Each row below holds a small network's activations on one input, seen along a few directions.
Each table varies a few parts of the input and shows all the possible inputs, shuffled.
A made-up example of a description, with smaller parts first: one of 4 places along a line, together with either a single point or one of 11 places along a line or (one of 3 separate values, together with one of 8 places around a ring).
Shared parts are said once, and a part with two or three values counts as separate values.
In the rows, zero is written as 128.

Other details of the inputs shift rows strongly along two fixed directions, in all tables alike. That doesn't count.

Table:
r1: [144 185 133 122 112  92  80 130  96 151 135  97 189]
r2: [152 142 127 138  82 115 129 182 200  91 148 121 127]
r3: [206 161 115 104 115 143 140 118 183  94 154 199  90]
r4: [ 64  75 128 139 155 149 121 121  82 148 113 114 145]
r5: [ 86 106 137 158 147 128 160  99 131 104  93 146  93]
r6: [152 140 123 115 118 116  75 140  97 169 157 104 181]
r7: [ 95  95 119 147 145 129 125  88 120 132  99 117 112]
r8: [111  57 129 169 118 155 183 164 217  65 108 150  35]
r9: [132 172 137  92 126 129  84 131  95 152 162 120 209]
r10: [163 164 133 139  73  99  98 195 154 119 156  65 168]
r11: [138 166 129 105 126 126  77 128  92 143 163 122 210]
r12: [ 99  81 121 157 145 143 123  83 148 114 100 155 102]
r13: [172 179 131  80 123 130 142 134 125 130 160 140 137]
r14: [ 69 100 135 171 140 106 102  91 104 141  83  98 142]
r15: [ 69 117 148 142 146 123 145 105 111 129  93 123 126]
r16: [ 70  91 125 154 147 123 120 119  87 156  87  87 132]
r17: [125  93 111 139 146 152 188  86 171  91  94 175  30]
r18: [ 65  88 132 150 154 129 137 124  80 149 100  95 134]
r19: [204 152 129  79 121 155 177 155 166 114 170 193  79]
r20: [174 171 135  91 121 122 154 162 121 145 156 131 127]
r21: [ 77  82 127 162 145 115 115 112  95 158  91  87 132]
r22: [167 181 126  91 122 120 113 135  99 137 164 119 172]
r23: [208 144 113 101 116 146 156 143 170 113 158 186  72]
Each input here is: either one of 3 separate values or (one of 4 places along a line, together with one of 5 separate values).
Q: Change only the choice among 5 separate values in r14. List by row number the other rows that result.
A: r6, r7, r12, r21

Table:
r24: [116 124 131 149 117 113 118 139 134 127 116 103 134]
r25: [122 137 127 133 140 120 115  91 108 135 115 132 135]
r26: [109 121 132 146 117 120 116 140 138 118 123 110 143]
r27: [122 126 121 130 139 129 106  94 114 137 121 138 141]
r28: [121 107 125 138 146 148 164  79 163  95 102 187  65]
r29: [117 126 132 120 141 129 138 125 100 147 125 122 130]
r30: [118 116 127 118 141 139 128 128 103 146 131 129 135]
r31: [115  95 127 133 144 154 181 117 160  97 111 168  62]
r32: [180 191 130 106  97  98  91 165 117 146 165  95 183]
r33: [117 114 125 131 128 131 118 132 121 135 127 116 136]
r34: [117 115 125 124 134 135 123 129 112 140 129 121 136]
r35: [117 114 126 139 123 127 114 135 130 131 125 112 137]
r36: [116 126 129 133 128 122 128 131 118 135 120 109 132]
r37: [109 124 134 116 142 138 134 128 105 138 129 129 140]
r38: [236 193 126  87  96 130 157 163 185  96 182 178  98]
r39: [117 126 130 126 135 125 133 128 109 140 123 115 131]
r40: [109 123 131 137 122 126 120 136 131 123 125 113 142]
r41: [146 126 127 138 112 123 120 145 155 118 135 126 122]
Q: Changing only one part turns r35 into r40. The same change can be made to r41. Which row results?
A: r26
Q: What do these inputs look like to the network?
A: one of 3 separate values, together with either a single point or one of 5 places along a line
Q: Change only the choice among 3 separate values in r31. List by row number the other rows that result.
A: r34, r39
